Each row below is a small network's average activation on inputs in which a field has the value named, seen along a few directions.
Related values have similar rows: they may be neighbours, one step apart, or belong to one group.
Strong random noise was added to every row along 14 fixed directions; ignore it. To show where, here is one row again and again, with new noise each time:
[-202  156  258  -20  186  237   28   22    4   35  278  254   85   -1
  -49 -103   41 -204   23   50  -81  522   19  148    3]
[-374  200 -192  241 -103  -94  355 -228  307  261   53  359  462  265
 -115 -149  -72 -164 -171  -24  245   55  245  -28  114]
[ 188 -237 -243  -46  187 -281  -91  129  -41  -67 -154  101  -11   31
  215  -49   24   51   16 -300  246 -429   93  365   29]
[  85  210  -75  210  -77   54  297   45  333 -217 -133  298    7  118
  148   75  -55  -34  358  396   30  143 -309  217   20]
[ -91   -9  406 -176    4  -30   47 -155  -62  134  -87  -19  223  229
 -188 -225   -3   -2  -63  466  -91 -245   73 -271 -264]
[ 149   37  371  -75  -78  150 -227  197 -183  -32   21  100  -33  -26
  263 -148  279 -187   95  -73 -225   80 -190  108  -38]
[ -29 -166  -74  -80  157  -62  157  165  -26  156 -202   12   -3   42
 -422 -194 -314  198  224  162  -23  -13  -31  224  136]
[  41   34 -412  -43  190  -43   28  -94 -215   14 -227 -161  -43   -2
 -121   66   15   18  -16 -204   97 -155 -257  323 -530]
[ -99 -288  -69  -27   58 -270   58  272    2 -127   90  174 -164  352
   27 -177  130 -110  -28 -239 -156  -16   93  353  117]
[-105  -66  104  170  -38  117  -86  -15  121  242 -162   85  570 -445
 -192 -234  -27 -146  171    6  101  265 -105   -5  -39]
[  66  207  -41   28  224   77   99 -260 -131   84   64 -253   47   14
  203   42 -132   11 -128 -109  342  -38  143   98 -442]
[ 262   62   92   73 -160   49  175  -13 -200   52 -250 -230  -37  312
  359  -82 -192  251  -40  -10  228 -456  178   44  -57]
[  11   98  179   20  215   79 -167  -19   46  -20  233   55  447  -91
 -198 -266  222  -21 -368  -55  -45 -137   65 -157 -255]
[-139  387 -281   51  -52  -55  314  -50  129  394   38  222  -49  188
 -172  -82 -172 -117  119  -74   59  141  -64  154  236]
[ -35 -285   75 -293  201  155 -191 -104  152 -349  111   86 -102 -222
   18  -30  -46   14   35  377  107  -47  294 -162  -11]
[  51 -128 -218  181  -27   10   93  315   75 -320   40 -103  -65   43
 -189  -38    0  220 -198 -203 -207   25   -1  120  121]


Field KAGU:
beg: [ -48 -185  -40  -34  214   91  -46 -101  -58  -16  -63 -216   26 -240
  -41  -70  -89  -88  198   64  142  218  -80  183 -430]
zon: [ -18 -331 -119   56    9  111    9  260   42 -158  402 -109 -365  254
  -37 -358  -88   51   38 -308 -111  159  254  182  249]
lisan: [ 152  500 -280  -15 -250  215  -77 -372  224  101   12  394  -14  -25
  334   91  236 -302  240  165  228 -206 -350 -179  -75]
gige: [-224  170  137  -90  224  105   13 -219   90  119  427  271  203  268
  -88 -170  -18  -30 -301   35   98   -7  363 -110   97]
zimap: [  14  220  -33 -311   81   66 -445 -160 -530  216  -95  308   64   84
  129  150  454 -193 -254 -426  -94 -356 -270   78 -239]
kogi: [ -30  406 -154  -13 -243  390  235 -245 -177  -26 -166    4 -222  388
   85  208 -153  200  -65  203  -43 -114  -67  -99  -94]
doz: [-132  244   57  146  304 -230  130 -112  -36   13  221 -137   66    0
   -1  260  192 -188 -201 -137  -23  327 -192  103 -504]
falo: [-175  -92 -247  125   34  -36  236   36 -256   28 -280 -156  173  404
 -487 -107   61  245 -301  -98 -134 -244 -180  130 -432]
kag: [  34   75  372  299 -311   -1  149  272  238 -340   65 -155  -30 -110
 -159  317    8  260  -74  383 -420  328 -154 -440  399]
taf: [ -18  -27 -309   73 -481  208   29 -182  158  222 -152  -97   12   79
 -126 -395  -16 -143  325   91  -10 -144 -205 -203 -116]
vev: [-236   30 -135 -248   57   87 -142 -164 -207   34  -71 -144  -62 -278
 -545  313   58  122 -271  105 -181   59 -108 -351  -86]
nerem: [ 112  -44 -539   38  -86 -107   98 -136  113 -339   99 -372 -290  269
   99    5   87   82 -300 -190   54 -420  138  -97 -380]
feka: [ 301   58 -196   70   45   13  106  176   92  -43  171 -123 -398   59
  434 -114 -121  -21  256 -257  177   22   65  339  122]
zesef: [-430 -313  135  184  249 -348   76 -128 -138  -52 -434  265  794  -19
 -264  403   67   22 -224   50   26  157  -69  214 -340]
mup: [-276  165 -263  -49  -94   94  182 -387  158  233    4  186  -81   31
  -64  144 -209 -120  151  239  330  144  110 -138  121]
rimif: [ -38  218   99   30  -14  412   61 -284  -78  157 -180  140  368   74
   33 -171  -61  -16  110  260  167  -14  -85   25 -375]
feges: [-323 -110 -219  -85   38 -170   90 -425   79  353   52 -140    4  -49
  -11  -58  -72 -343  140  -11  362  185  169  -60 -332]
gukub: [ 303 -364  558   14    5 -323 -358  181   75  154  232 -104  138 -159
  485 -328  156 -128   96 -216  206 -255  335 -135  289]
daba: [ -95  112 -235   43 -296  214  151 -237 -102  -51 -154   37  -63  407
  181   64  -58   71 -102   35   83 -191   65  -44 -125]
zun: [  -5 -287  187  241  -93   70   -2  248  107 -125  -70  299  415   70
  122 -172   -6  133   -7  -72  -23   34  177  144  371]
nafib: [ -79 -159  420 -395  346  -45   79  -83  -41   46  304   89 -424  312
  205 -179 -169 -170  302  435  126  198  343  103  -14]
muf: [  -3  373 -479   72  165  220  283 -218   29   34  127  -94 -337   75
 -209  221 -317  172   84   39  225  182  -99  102  -93]
KAGU is arranged as a ring.
Which values are neighbours of falo? Give them in the order they are listed.
> doz, feges
Which values are neighbours of feka? Give them in the order they are listed.
> beg, nerem
Which values are neighbours of lisan? Give them in the order they are listed.
> zon, muf
Which values are neighbours of zesef? Give them in the order they are listed.
> rimif, zun
Fewest steps between vev and zimap?
> 8
